A small network was shown many inputs. Here are its activations along a few directions, one row for each input.
Each table varies a few parts of the input and shows all the possible inputs, shuffled.
Descriptions start from the smaller parts, as in this example, which fits no table here: one of 2 separate values, together with either a single point or one of 11 places around a ring or (one of 4 places along a line, together with one of 8 places around a ring).
Shared parts are said once, and a part with two or three values counts as separate values.
In the rows, zero is written as 128.

Other details of the inputs vary at random and push rows far along two fixed directions, the same in every table; ignore that.

A family of inputs:
R1: [108  49 146 128 145 180  91  93 131  99 148]
R2: [164  77 123  84 119 121 135 153  34 112 137]
R3: [125 154 127 127 119 141 110 119 174 126 135]
R4: [161 122 138 100 105 107 127 169  66 130 114]
R5: [138  93 128 105 137 160 114 100 119 109 161]
R6: [ 98 170 121 168 130 116 140 113 187 147 122]
R7: [ 92 199 116 150 110 116 120 112 189 155 129]
R8: [163 127 124  90 116 100 120 165  70 123 114]
R9: [110 184 138 150 114 123 118 128 190 136 132]
R10: [171  65 110  89 155 128 139 138  43 100 127]
R11: [125  71 153 109 118 171 120  88 130 118 154]
R12: [132 178 113 144 130  82 156 180  84 159 102]
R13: [147 181 110 128 134  71 140 183 102 145  89]
R14: [ 98 186 128 155 122 126 126 121 177 143 147]
R15: [151 139 132 118 128  93 150 186  82 143  93]
R16: [138  57 128 125 155 179 132  88 137  94 159]
R17: [131  67 128 125 144 157 132  82 135  94 138]
R18: [139 142 122 124 136  96 158 178  68 150 107]
R19: [ 97 204 114 151 123 125 122 124 184 153 142]
R20: [142 109 128 113 128 100 154 156  64 140 101]
R21: [ 94  80 144 139 127 150  93  96 144 117 126]
R22: [111 189 135 172 131 122 133 136 196 151 116]
R23: [159  26 163  84 126 195 111  97 111  89 158]
R24: [126 139 130 149 138 135 131 126 178 125 126]
R25: [153 123  97 108 144 105 146 159  64 123 110]
R26: [142 195 101 131 128  68 144 189 109 149  81]
R27: [104 148 133 141 113 129 122 101 164 131 140]
R28: [110 139 131 157 132 135 137 103 164 139 125]
R29: [136 150 132 110 112  99 143 177  64 155 122]
R30: [137 147 127 114  97  86 137 159  65 151 109]
R31: [133 103 145 122 120 163 111 104 165 109 152]
R32: [112 144 117 147 143 128 130  99 168 132 126]
R33: [135  59 118 115 149 174 124  70 142  92 141]
R34: [106 144 132 140 109 131 122 104 166 138 143]
R35: [ 95 131 147 153 126 136  90 130 172 128 115]
R36: [152 107 130 102 116 121 133 152  53 129 134]
R37: [ 93 199 123 152 114 112 117 110 187 157 133]
R38: [138  96 134 132 145 154 127 107 159  97 132]
R39: [124 100 125 140 154 160 135  96 154 104 149]
Each input here is: one of 3 separate values, together with either a single point or (one of 2 separate values, together with one of 6 places along a line).
The inputs of R36 and R4 match in every part but the choice among 3 separate values. If R12 is changed in the same way as R36 into R4, which row does it become? -> R22
Which other rows does R18 become when the choice among 3 separate values takes its other values? List them by row number. -> R15, R20
Which other rows does R9 become when the choice among 2 separate values takes its other values? List them by row number. -> R38
Which other rows does R24 become when the choice among 2 separate values takes its other values? List them by row number. -> R31

A family of inputs:
R40: [143  75 129  99 125 135 119 123  78 109 130]
R41: [107 163 140 153 126 137 121 121 187 140 133]
R42: [118 197 123 141 111  68 142 187 100 169  96]
R43: [144 122 127 111 120 107 139 158  70 135 119]
R44: [139 118 131 115 120 114 124 148  98 125 114]
R45: [126  88 141 124 135 188 113  73 178 102 167]
R46: [122 109 135 127 129 163 112  88 168 111 153]
R47: [112  76 147 135 135 183 108  73 176 106 155]
R48: [145 145 126 115 119 100 137 167  86 138 115]
R49: [154  72 110 115 161 133 149 124  84 101 120]
R50: [ 76 241 123 179 113  97 128 131 208 176 125]
R51: [142 101 128 107 124 134 132 126  93 121 136]
R52: [158 122 103 121 152  98 155 159  81 119  98]
R53: [105 164 130 149 123 133 113 114 186 137 132]
What do these inputs look like to the network? -> one of 2 separate values, together with either a single point or one of 6 places around a ring
The inputs of R48 and R43 match in every part but the choice among 2 separate values. If R41 is changed in the same way as R48 into R43, which row does it become? -> R42

A family of inputs:
R54: [ 80 227 138 167 100  91 117 154 181 177 117]
R55: [122 156 119 155 154 144 139 110 194 123 132]
R56: [159  72 118 105 152 184 137  77 142  89 169]
R57: [107 135 144 127 104 138 112 113 136 140 148]
R58: [127  45 156 101 115 189  99  77 128 100 167]
R59: [169 120  93 111 155 104 169 150  67 119 116]
R60: [128  80 151 112 120 190 100  74 168 102 169]
R61: [138 145 131 110 109 105 122 157  99 137 121]
R62: [ 82 117 142 179 144 134 117 105 187 131 103]
R63: [110 156 143 144 116 145 108 114 188 134 144]
R64: [155 149 108 117 137 107 149 155 106 126 118]
R65: [139 147 130 103  98 102 123 158  85 143 124]
R66: [125 168 105 150 153 143 153  97 186 131 151]
R67: [107 121 112 157 151  85 140 155  92 138  78]
R68: [ 83 205 122 197 148  85 136 159 191 165  77]
R69: [126  57 156 106 115 182  98  84 132 103 159]
R70: [177 104  97 104 157  96 165 167  47 113 100]
R71: [145 131 131  95 102 111 124 148  73 135 134]
R72: [154  96 136  90 103  96 122 177  29 127 107]
What do these inputs look like to the network? -> either one of 3 separate values or one of 6 places around a ring or (one of 2 separate values, together with one of 5 places along a line)
Start at R56 and move only the place on the ring of 6, one step at a time. The first step leads to R64. Which rows follow, in order? -> R55, R70, R59, R66
